Each row below holds a small network's activations on one input, seen along a few directions.
Each table varies a few parts of the input and shows all the possible inputs, shuffled.
Descriptions start from the smaller parts, as in this example, which fits no table here: ring(5) and (point or line(11) or (values(2) and line(6))).
Shared parts are said once, and a part with two or three values counts as separate values.

Other details of the inputs shift rows strongly along three fixed directions, in all tables alike. That doesn't count.
These rows show it; all are for the same input, with only those details redrawn:
[-17.3  11.2 -31.8  -5.6  30.5  19.8  17.7  12.6  41.9   1.6   1.7]
[-55.9  44.4 -61.4  21.2  28.1  -8.1   4.5 -56.0 -17.2  20.9 -15.4]
[  3.3 -13.0 -11.7 -13.7  22.3  11.5  16.5  38.3  43.9 -10.7  12.1]
[ -7.5  -6.4 -11.1 -18.0  29.3  11.5  23.0  34.7  36.7 -12.1  14.1]
[ 20.9 -14.4 -48.2  38.5 -23.1 -22.3 -33.2 -14.6  15.1  18.3 -17.7]
[ 31.5 -32.6 -27.3  26.2 -24.7 -30.6 -28.1   7.9  10.4   4.6  -5.3]
[-34.6  16.6 -36.5  10.0  19.5 -20.6   4.8 -26.8 -20.5   5.4  -2.1]
[ 32.6 -65.1  24.3  -1.5 -22.7 -73.0 -12.3  36.0 -44.6 -30.3  26.5]

A family of inputs:
r1: [-33.1  54.3  -7.2  15.6   8.2  23.0   4.1 -50.5 -27.7  27.1 -26.3]
r2: [-16.1  12.8 -31.8 -12.4  25.8  21.4  17.5  11.3  40.4   6.8   2.6]
r3: [-36.1  19.0 -37.4   9.0  22.1 -16.8   6.8 -26.3 -16.5   5.5  -2.3]
r4: [-47.1  38.6 -36.6  -7.5  25.0 -10.8   8.3 -42.2 -25.4  17.4  -9.1]
r5: [ 18.8   1.7 -24.0  14.6 -34.1 -21.2 -54.6 -43.8  24.5  -7.0  -3.3]
r6: [-48.9  -1.9  23.7 -31.5  34.8 -53.5  18.0  -6.7 -76.7 -25.3  24.2]
r7: [-56.1   7.7  21.6 -28.6  40.3 -47.1  12.8 -14.5 -84.2 -25.2  20.4]
r8: [ 40.0 -29.4 -12.7  10.9 -31.0 -27.3 -40.9   8.2   8.1  11.5 -12.6]
r9: [ 14.4  -6.1   2.0 -28.7  20.0  28.2   5.5  46.8  31.8 -12.3  12.9]
r10: [ 38.6 -25.4   8.2  45.6 -43.5  -1.2 -39.8  -4.3   2.7  15.4 -23.9]
r11: [ -0.4   8.1  38.9 -31.8  -1.5  42.9  16.9   4.0  59.3 -23.0  20.4]
r12: [ 40.7  -1.8   0.9  35.2 -43.7   6.7 -29.5 -13.5 -11.3  21.4 -22.7]
r13: [ 15.8  -7.1  35.6 -11.2   3.5  43.4  14.9  39.0  35.7  -3.8  -0.5]
r14: [  6.0  -2.4  -6.4 -29.5  21.5  24.2  17.4  38.2  27.3  -9.0  15.4]
r15: [ 27.8   3.6 -44.4  21.7 -30.8 -19.2 -31.6 -22.3  -7.4  25.2 -16.7]
r16: [ -5.2   5.0 -27.6 -12.6  22.6  26.2  13.8  22.6  41.5   1.1   6.1]
r17: [ 22.5  -4.6  22.8 -17.2  -5.6  34.1  33.3  36.0  38.7   3.1   5.2]
r18: [ 41.1 -35.2 -19.5  19.5 -28.6 -23.6 -35.1  13.4  -2.4   2.1   0.2]
r19: [  9.6  18.0 -13.1 -22.9  21.4  35.5   3.0  25.2  32.2   1.1   1.2]
r20: [ 35.5 -12.6  -8.7  40.6 -46.9   3.1 -22.7 -14.4  -6.8  22.9 -18.6]
r21: [-29.7  24.0   0.3   9.1  -0.3   2.0  17.6 -37.2 -25.7  20.3 -13.0]
r22: [ 25.0 -32.2  36.4 -21.9 -15.0 -61.5 -21.8  18.0 -64.0 -20.6  14.6]
r23: [  8.9  15.3  24.6 -15.3   9.8  50.1  17.8  22.4  41.1   8.1 -10.8]
r24: [-17.0  12.8  -5.1  11.6  16.2  39.7  31.6   5.6  41.0   8.1  -5.4]
r25: [ 30.0 -10.9 -13.6  40.2 -48.2  -1.4 -18.0 -17.6  -4.4  25.7 -19.4]
r26: [  7.8 -22.6  71.0 -49.4  10.5   1.7  58.8  59.1 -25.9 -35.5  39.7]
r27: [ -6.1  -7.8   1.3 -22.2  36.1  17.9  12.8  40.1  47.1 -14.5   7.2]
r28: [-42.1   4.2  25.6 -33.2  28.3 -50.7   8.6 -10.7 -87.4 -22.3  19.9]
r29: [-46.1  35.7  59.7 -47.4   0.2 -31.1  28.6 -54.3 -79.2 -33.8  34.8]
r30: [  2.8 -17.4  42.0 -62.1  30.0 -12.5  39.6  57.4 -30.2 -39.6  44.8]
r31: [ 23.1 -52.4  68.0   2.5 -26.9 -45.9  -9.1  23.9 -58.5 -24.4  14.0]
r32: [-33.9  34.2 -16.3  14.5  -0.2  12.5  22.4 -41.4 -17.7  26.4 -13.3]
r33: [15.8 12.2 11.2 -8.8  2.4 51.6 27.2 23.7 34.6  6.3 -0.7]
r34: [  6.0   9.8  29.7 -23.3  11.1  41.7  30.0  27.3  38.8   4.7  -3.6]
r35: [-44.6  38.1 -43.4  -2.2  19.4 -12.6  10.5 -43.0 -28.2  18.8  -5.6]
r36: [ 17.5  -1.5  -7.0 -32.5  11.0  14.3  18.5  37.6  38.2  -1.5  10.9]
r37: [-46.5  19.0  21.7 -40.5  31.6 -53.2  21.3 -19.7 -88.6 -16.5  18.4]
r38: [ 39.4 -30.2 -29.8  31.6 -24.6 -17.4 -38.3   8.4   9.3   3.8  -7.3]
r39: [ 31.0 -18.8 -11.3  12.7 -23.5 -20.8 -44.0   3.8  -8.1   7.4 -11.9]
r40: [  9.4   4.4  26.6 -22.8   5.3  35.4  33.8  27.5  34.5   4.6   0.5]
r41: [-40.9  36.3 -26.0  31.1   2.5  10.9  14.7 -52.0 -26.7  24.4 -16.3]
r42: [ 28.4 -23.3 -34.6  31.4 -21.5 -21.3 -37.3  -2.9  23.0  13.1 -17.7]
r43: [-3.2  2.6  1.4  5.0  3.4 37.0 28.0 13.7 41.1 10.8 -2.3]
r44: [-10.7 -27.5  44.8 -44.3  43.5 -12.3  28.1  61.0 -26.2 -51.9  42.4]
r45: [  5.6  11.7  39.7 -39.4  -7.2  45.2  17.6   4.2  58.3 -20.0  19.5]
r46: [ 23.6 -14.7  -3.4  43.2 -37.0  -2.2 -28.7 -18.6  11.5  25.6 -28.4]
r47: [  4.3  19.5  -4.4 -41.5   0.1  26.2  -9.4  -7.2  60.1 -14.8  15.4]
r48: [-1.3 -2.2 15.4  3.2 17.5 42.9 30.0 29.0 32.6 -9.4  6.2]
r49: [-49.4  31.5  -9.5  23.9  18.3   4.4  19.5 -45.9 -21.4  15.0 -15.5]
r50: [ -0.4   5.9 -18.9  -8.5  24.0  30.4  -3.0  22.9  33.5  -2.2   1.9]
r51: [ 38.0 -63.6  66.6  13.6 -32.5 -47.2 -11.3  36.9 -63.6 -36.3  21.4]
r52: [ 27.5 -25.9 -24.5  17.2 -22.6 -24.8 -31.4   2.0  12.8  11.4 -10.1]
r53: [ 28.2 -11.1  -1.3  35.4 -42.1  -1.4 -27.0 -18.5   7.1  28.8 -29.0]
r54: [-0.1 -1.6 17.9 -6.2 14.0 46.2 33.0 31.1 31.7 -5.7  9.1]
r55: [-9.4 16.8  5.2  7.8 16.0 54.1 16.6 10.2 31.1  5.4 -6.6]
r56: [ 41.6 -22.0   9.8  35.6 -47.5  -2.2 -37.0  -6.7   3.6  21.2 -26.6]
r57: [-47.6  54.3 -34.8  -9.4   7.3  -5.0 -19.9 -80.5  -2.8   0.0   1.0]
r58: [ 13.5  10.3   0.3 -30.2  21.9  32.0   0.9  36.3  40.9  -2.2  -0.1]
r59: [-44.8  27.1 -40.6   9.6  27.7 -12.6   8.5 -32.4 -28.4   3.8  -1.3]
r60: [ 30.2 -61.6  72.2   6.8 -24.7 -46.7  -9.8  35.5 -49.5 -32.9  15.4]
r61: [ -9.4   5.5  -8.9 -10.1  36.3  28.0   0.7  27.8  39.5  -9.7  -0.8]
r62: [-37.2  46.6 -14.4  22.6   7.7  24.8   6.3 -48.8 -32.2  23.1 -19.3]
r63: [ 33.0 -24.4  10.2  46.3 -32.1   0.8 -34.3   0.8   6.7   7.6 -22.4]
r64: [ 28.4  17.3 -20.8  -4.9 -45.5 -21.0 -53.1 -52.0  11.9   2.5  -3.1]
r65: [-44.1  -0.5  25.2 -24.9  32.5 -48.3   6.8  -5.9 -86.5 -28.4  23.6]
r66: [-56.6  47.4 -25.8  26.6  13.8  12.4  15.8 -65.5 -20.8  31.9 -24.7]
r67: [ 35.9 -33.5 -11.4  24.5 -17.8 -20.7 -46.6  13.6  16.4  -0.3 -13.8]
r68: [-43.9  46.3   0.0  11.0  -2.7   8.2  -3.7 -76.5  -4.9  -2.3  -4.2]
r69: [ 34.1 -26.7  -7.2  49.2 -41.1  -5.4 -19.6  -2.5   6.4  11.5 -15.3]
r70: [ 21.9 -42.7  19.1 -14.8 -21.1 -62.0  -6.6  22.7 -61.9 -21.8  26.5]
r71: [ 32.9 -11.2 -20.0   4.8 -26.6 -27.9 -28.1  -4.9  -2.1  16.1 -11.7]
r72: [-19.9  14.3   6.3   9.1  23.4  41.5  21.2   4.1  42.8   7.1 -13.2]
The inputs of r71 and r42 match in every part but one. If r30 is changed in the same way as r71 into r42, which row does it become?
> r38
The inputs of r68 and r11 match in every part but one. If r67 is changed in the same way as r68 into r11, which row does it become?
> r7
What is each input in this table made of?
> values(2) and line(4) and (point or ring(8))
Change only the values(2) part in r49. List by row number the other rows that result.
> r42
Change only the ring(8) part in r60. List by row number the other rows that result.
> r24, r48, r49, r51, r63, r69, r72
Change only the values(2) part in r16. List by row number the other rows that result.
> r41
List by row number the other rows that have the line(4) part and the values(2) part in common with r1.
> r12, r17, r23, r26, r29, r33, r34, r40

A family of inputs:
r73: [-51.2  51.9 -23.0  16.6  12.9   1.3  -1.9 -70.2 -36.4  16.8 -16.6]
r74: [ -5.1  12.5  20.5 -15.5  19.1  53.6  37.6  27.6  37.5   2.9   0.7]
r75: [-11.1  13.3 -27.3 -22.3  24.4   7.8   5.0   9.5  24.8  -1.6   7.1]
r76: [  9.6   2.8 -23.1  18.6 -11.6  -0.8 -27.5 -17.9  17.0  10.9 -14.6]
r77: [-25.0   0.5  -2.3 -41.1  51.5  11.5  38.0  43.1  12.0 -18.4  22.8]
r78: [  2.7   6.0  17.6   9.9 -21.1 -10.5  -9.0 -25.0 -36.4   6.2  -7.2]
r79: [-78.5  55.2 -19.4 -10.3  56.2  11.1  30.1 -40.8 -28.9   2.1  -1.6]
r80: [ 24.0   3.4 -52.6  44.6 -18.2  32.1 -32.3 -11.6  66.9  35.3 -34.4]
r81: [ 41.8 -16.0  -7.9  27.1 -43.7   3.2 -34.6  -7.6  29.5  12.6 -15.2]
r82: [ 14.4 -13.4  27.2  13.2 -33.5 -25.8  -3.0 -14.4 -44.3   1.6  -0.2]
r83: [  5.5 -16.1   5.6   4.5 -18.7 -40.9 -19.3 -13.8 -34.1  -9.1   7.3]
r84: [ 1.7  9.6 -6.9  9.8 -3.7 27.7  5.3 -5.5 34.5  9.2 -8.3]
r85: [ 39.4 -38.1  -1.3 -13.2 -10.3 -29.0 -23.9  37.7   6.0 -15.0  12.7]
r86: [-28.7  15.8   1.5  19.7  -2.1 -23.2  -5.1 -43.3 -56.5   5.7  -8.0]
r87: [ 20.1 -34.4  79.7 -46.2  -4.2  -6.4  32.8  54.3 -18.5 -38.4  36.8]
r88: [  1.9  -8.2  -4.6 -33.1  36.8  16.6  16.3  52.2  36.9 -15.9  15.6]
r89: [ 19.2 -46.3  39.3 -12.1 -16.1 -49.6   0.9  26.9 -37.9 -30.0  26.4]
r90: [-21.9  23.1 -30.8 -29.0  45.0  35.7  29.3  23.4  53.9  -0.4   6.9]
r91: [ 59.2 -18.3  -5.5  39.1 -50.5  23.4 -36.3   6.5  42.2  27.3 -30.8]
r92: [-18.0  -3.3  13.5  19.7 -12.3 -37.7  -2.3 -31.0 -68.3  -1.8   0.9]
What is each input in this table made of?
> line(4) and ring(5)
The inputs of r80 and r92 match in every part but the line(4) part. If r83 is changed in the same way as r80 into r92, which row does it become?
> r81
A walk changes only the line(4) part. It starts at r82 and steps to r84. List the rest of the walk in order.
> r89, r90

A family of inputs:
r93: [-22.8   2.3  21.7  -3.9  15.4   9.2  28.2   4.5  -7.4 -10.8   9.0]
r94: [ -1.7   2.2 -34.9  20.2  -7.3 -10.9 -12.4 -19.8   5.2  14.5  -9.3]
r95: [-15.8  17.7  -7.1  15.8  11.2  34.0   7.8  -9.7  24.6  11.7 -14.2]
r96: [-35.9  29.9 -15.5 -28.7  38.7  14.7  29.5  -0.4  -1.0  -0.4   9.2]
r97: [  1.6  12.3 -10.5 -18.3  -6.0  -1.8 -20.9 -21.4  23.9  -7.9   5.0]
r98: [-21.9   6.8  18.1  -9.9  13.9   8.5  33.0   2.9  -8.4  -6.9  10.6]
r99: [ 10.3 -15.3   1.8  -5.2  -8.3 -37.9 -12.4   4.0 -42.4  -5.7   7.0]
r100: [  5.7  16.9  10.4  -9.1 -19.4  13.4 -13.7 -26.8  21.9  -3.0   1.2]
r101: [ 17.0 -37.1  25.3 -18.9  12.5  -4.8   8.0  53.5  17.4 -27.6  21.3]
r102: [ 61.4 -44.1  -2.8   6.9 -15.4  19.6 -28.5  59.9  74.0  -2.6  -5.5]
r103: [ 4.7  7.3 -4.2  8.7 -9.3 14.0  9.8 -4.9 12.2 12.3 -7.5]
r104: [ 12.1 -20.7  -9.4  11.6 -24.6 -52.8 -18.1 -13.4 -45.7   0.2   4.0]
r105: [ 18.7  -4.1   3.1  18.5 -28.2 -15.3 -17.1 -15.5 -30.6  13.0 -12.5]
r106: [ -3.1  -3.9  37.8 -20.9  14.4  10.6  19.0  26.6 -12.5 -13.8   9.8]
r107: [-21.4  16.8 -33.3  10.1  20.2  17.0   4.5 -10.4  28.3   7.8  -7.9]
r108: [-16.0  -4.1  17.0 -24.5  22.8 -23.9   7.7  15.8 -41.5 -18.3  15.7]
r109: [ 17.8  -4.8   0.6  17.5 -30.3 -16.8 -12.5 -16.8 -28.2  13.8  -9.2]
r110: [-10.9  22.0 -18.0  29.9  -0.2  23.3 -11.8 -28.0  10.2  23.6 -26.6]
What is each input in this table made of?
> values(2) and (point or ring(8))
The inputs of r104 and r103 match in every part but the values(2) part. If r94 is changed in the same way as r104 into r103, which row does it become?
> r98
Change only the values(2) part in r108. List by row number the other rows that result.
> r106
